a =
130  128  126  132  130  132  128  125  128
119  118  152  123  125  122  126  138  128
131  130  126  127  129  128  121  128  127
125  128  127  125  128  123  129  129  126
128  132  124  133  134  129  134  121  126
a[0,0] => 130
a[4,0] => 128
a[1,0] => 119
a[4,8] => 126
a[:, 2] => [126, 152, 126, 127, 124]
a[4,4] => 134
a[4,3] => 133
a[0] => [130, 128, 126, 132, 130, 132, 128, 125, 128]
a[3,2] => 127
a[4,6] => 134
a[:, 3] => [132, 123, 127, 125, 133]
a[0,4] => 130
a[2,3] => 127
a[0,2] => 126

M =
[[106 133 139 120 112 123 109 121 111 115 121]
 [107 132 137 121 112 123 110 121 112 115 121]
 [151 129 125 138 146 136 149 138 146 145 139]
 [152 129 124 139 147 137 150 139 147 145 140]
 [151 129 124 138 146 136 149 139 146 144 139]
 [153 129 124 139 147 136 150 139 147 146 140]
 [106 133 138 121 112 124 108 121 112 114 120]
 [108 132 137 121 113 124 111 121 113 116 121]
 [151 129 124 139 146 137 149 138 147 144 140]
 [151 129 124 139 147 137 149 139 147 144 139]
 [151 129 124 139 147 136 148 139 147 143 139]
 [108 132 138 121 113 124 111 122 113 116 121]
 [155 129 123 141 149 138 152 141 150 146 140]
 [151 129 124 139 147 137 149 139 147 143 139]]
M[0, 0] -> 106
M[:, 10] -> [121, 121, 139, 140, 139, 140, 120, 121, 140, 139, 139, 121, 140, 139]
M[9, 3] -> 139
M[2, 7] -> 138
M[13, 7] -> 139
M[6] -> [106, 133, 138, 121, 112, 124, 108, 121, 112, 114, 120]
M[:, 1] -> [133, 132, 129, 129, 129, 129, 133, 132, 129, 129, 129, 132, 129, 129]
M[11, 2] -> 138
M[7, 4] -> 113
M[4, 6] -> 149
M[11] -> [108, 132, 138, 121, 113, 124, 111, 122, 113, 116, 121]
M[3, 5] -> 137
M[2, 9] -> 145
M[1, 2] -> 137
M[6, 8] -> 112
M[8, 8] -> 147
M[12, 9] -> 146
M[6, 4] -> 112
M[:, 6] -> [109, 110, 149, 150, 149, 150, 108, 111, 149, 149, 148, 111, 152, 149]
M[2, 8] -> 146
M[12, 0] -> 155
M[7, 9] -> 116
M[2, 6] -> 149
M[5] -> [153, 129, 124, 139, 147, 136, 150, 139, 147, 146, 140]
M[13, 1] -> 129
M[5, 6] -> 150
M[0, 4] -> 112
M[9, 4] -> 147
M[2, 1] -> 129
M[3, 7] -> 139
M[9, 8] -> 147
M[1, 1] -> 132
M[12, 5] -> 138
M[0, 2] -> 139
M[11, 8] -> 113
M[11, 10] -> 121
M[4, 2] -> 124

x =
[[104 106 112 148 102]
 [103 105 108 148 113]
 [102 109 111 148 109]
 [147 152 144 113 152]
 [151 148 149 110 146]
 [112 105 103 145 113]
 [107 107 103 146 110]
 [106 106 116 147 101]
 [149 148 147 113 146]
 [150 141 148 111 144]
 [149 146 147 113 151]
 [109 103 113 146 103]
 [106 110 105 150 112]
 [145 146 149 111 153]
 [106 100 110 146  99]]
Rows and columns are counted from 0.
row 0 col 0	104
row 3 col 3	113
row 13 col 4	153
row 6 col 4	110
row 14 col 2	110
row 0 col 2	112
row 14 col 0	106
row 13 col 1	146
row 12 col 0	106
row 7 col 2	116
row 12 col 1	110
row 5 col 0	112
row 8 col 4	146
row 13 col 3	111
row 2 col 1	109
row 8 col 2	147
row 5 col 2	103
row 9 col 1	141
row 2 col 4	109
row 10 col 4	151
row 3 col 0	147
row 1 col 0	103
row 7 col 1	106
row 11 col 1	103
row 14 col 3	146
row 3 col 1	152

grid = [[111, 102, 133, 120, 139], [117, 118, 112, 110, 120], [141, 112, 107, 107, 145], [124, 113, 110, 154, 133], [138, 109, 112, 125, 113], [125, 147, 136, 144, 144], [140, 123, 129, 118, 119], [140, 123, 131, 144, 151], [113, 146, 126, 151, 103], [108, 117, 120, 112, 109], [114, 120, 133, 144, 102], [131, 126, 112, 151, 134]]
grid[0][0] => 111
grid[8][1] => 146
grid[:, 3] => [120, 110, 107, 154, 125, 144, 118, 144, 151, 112, 144, 151]
grid[1][1] => 118
grid[10] => [114, 120, 133, 144, 102]
grid[9][4] => 109
grid[:, 1] => [102, 118, 112, 113, 109, 147, 123, 123, 146, 117, 120, 126]
grid[8][0] => 113
grid[8][4] => 103
grid[1][0] => 117
grid[6][2] => 129
grid[7][1] => 123
grid[:, 2] => [133, 112, 107, 110, 112, 136, 129, 131, 126, 120, 133, 112]
grid[0][4] => 139
grid[2] => [141, 112, 107, 107, 145]
grid[11][0] => 131
grid[:, 0] => [111, 117, 141, 124, 138, 125, 140, 140, 113, 108, 114, 131]
grid[11] => [131, 126, 112, 151, 134]
grid[2][3] => 107
grid[3] => [124, 113, 110, 154, 133]
grid[2][2] => 107
grid[10][0] => 114
grid[:, 4] => [139, 120, 145, 133, 113, 144, 119, 151, 103, 109, 102, 134]
grid[7][0] => 140
grid[3][4] => 133
grid[0] => [111, 102, 133, 120, 139]

m = 133  150  118  113  135
m[0] -> 133
m[1] -> 150
m[3] -> 113
m[4] -> 135

X =
[[156 119 109 119 146 142]
 [108 143 151 142 116 120]
 [107 143 152 142 115 119]
 [106 141 152 142 116 119]
 [154 120 110 120 145 142]]
X[0][0]: 156
X[-5][-4]: 109
X[:, -2]: [146, 116, 115, 116, 145]
X[-3][-6]: 107
X[-5][4]: 146
X[:, -5]: [119, 143, 143, 141, 120]
X[3][1]: 141
X[1][-1]: 120
X[-2][-4]: 152
X[0][-5]: 119
X[0][-3]: 119
X[-1][4]: 145

data = [133 109 107 131 149 100 122 112 135 136]
data[0] = 133
data[5] = 100
data[3] = 131
data[6] = 122

arr =
[[149 112 112 110 147 146 112 112 109 145 145 147]
 [144 114 114 112 143 142 115 113 113 143 147 140]
 [146 110 112 112 145 143 111 112 110 144 145 147]
 [105 148 146 146 107 108 148 148 149 108 109 102]
 [146 113 110 114 145 144 113 113 112 145 145 147]
 [111 146 143 143 111 109 144 144 146 111 108 108]]
Indices start at 0.
row 0 col 0 -> 149
row 5 col 3 -> 143
row 5 col 2 -> 143
row 2 col 4 -> 145
row 1 col 9 -> 143
row 0 col 9 -> 145
row 2 col 6 -> 111
row 5 col 9 -> 111
row 5 col 1 -> 146
row 0 col 3 -> 110
row 0 col 8 -> 109
row 3 col 11 -> 102
row 5 col 0 -> 111
row 1 col 0 -> 144
row 2 col 9 -> 144
row 4 col 10 -> 145
row 0 col 1 -> 112
row 3 col 1 -> 148
row 2 col 2 -> 112
row 3 col 2 -> 146
row 2 col 1 -> 110
row 2 col 8 -> 110
row 4 col 7 -> 113

A =
[[149 144 125 110 153 145 130 100 116 131 105 138 156 123 118 127]
 [137 127 124 138 135 129 126 123 134 124 135 125 132 122 137 131]
 [141 128 102 136 129 118 136 123 132 121 140 109 120 123 131 112]
 [131 126 123 119 133 124 120 117 130 131 135 123 130 129 113 136]
 [137 125 145 141 139 142 118 123 138 125 130 141 146 118 145 149]
 [132 133 129 123 131 132 128 123 123 129 116 138 132 131 124 133]
 [139 128 121 138 135 127 129 122 134 124 135 123 131 121 135 128]]
Rows and columns are counted from 0.
(0, 0) -> 149
(1, 14) -> 137
(6, 13) -> 121
(6, 2) -> 121
(3, 10) -> 135
(6, 15) -> 128
(5, 10) -> 116
(4, 3) -> 141
(5, 9) -> 129
(1, 5) -> 129
(3, 1) -> 126
(4, 11) -> 141
(5, 0) -> 132
(5, 4) -> 131
(3, 13) -> 129
(1, 6) -> 126
(3, 0) -> 131
(3, 9) -> 131
(2, 11) -> 109
(5, 1) -> 133
(6, 0) -> 139
(6, 12) -> 131
(4, 9) -> 125
(6, 8) -> 134
(1, 15) -> 131
(3, 15) -> 136
(6, 6) -> 129
(6, 1) -> 128
(0, 10) -> 105
(6, 4) -> 135
(0, 5) -> 145
(0, 12) -> 156
(2, 14) -> 131
(4, 12) -> 146

B = [153 149 152  99]
B[-4] => 153
B[2] => 152
B[1] => 149

W =
[[112 140 120 123 142 122 133]
 [139 129 113 127 113 146 118]
 [132 125 116 146 123 135 133]
 [120 122 121 130 118 140 103]
 [137 125 109 118 117 130 150]
 [127 106 115 119 120 123 108]]
W[0, -7] = 112
W[4, 1] = 125
W[-2, -5] = 109
W[1, -5] = 113
W[:, -1] = [133, 118, 133, 103, 150, 108]
W[3, 2] = 121
W[-1, 2] = 115
W[-6, -1] = 133
W[-6] = [112, 140, 120, 123, 142, 122, 133]
W[-5, 5] = 146
W[-6, 4] = 142
W[1, -4] = 127
W[-5, 1] = 129
W[5, 6] = 108
W[-5, -1] = 118
W[-1, -2] = 123
W[-3] = [120, 122, 121, 130, 118, 140, 103]
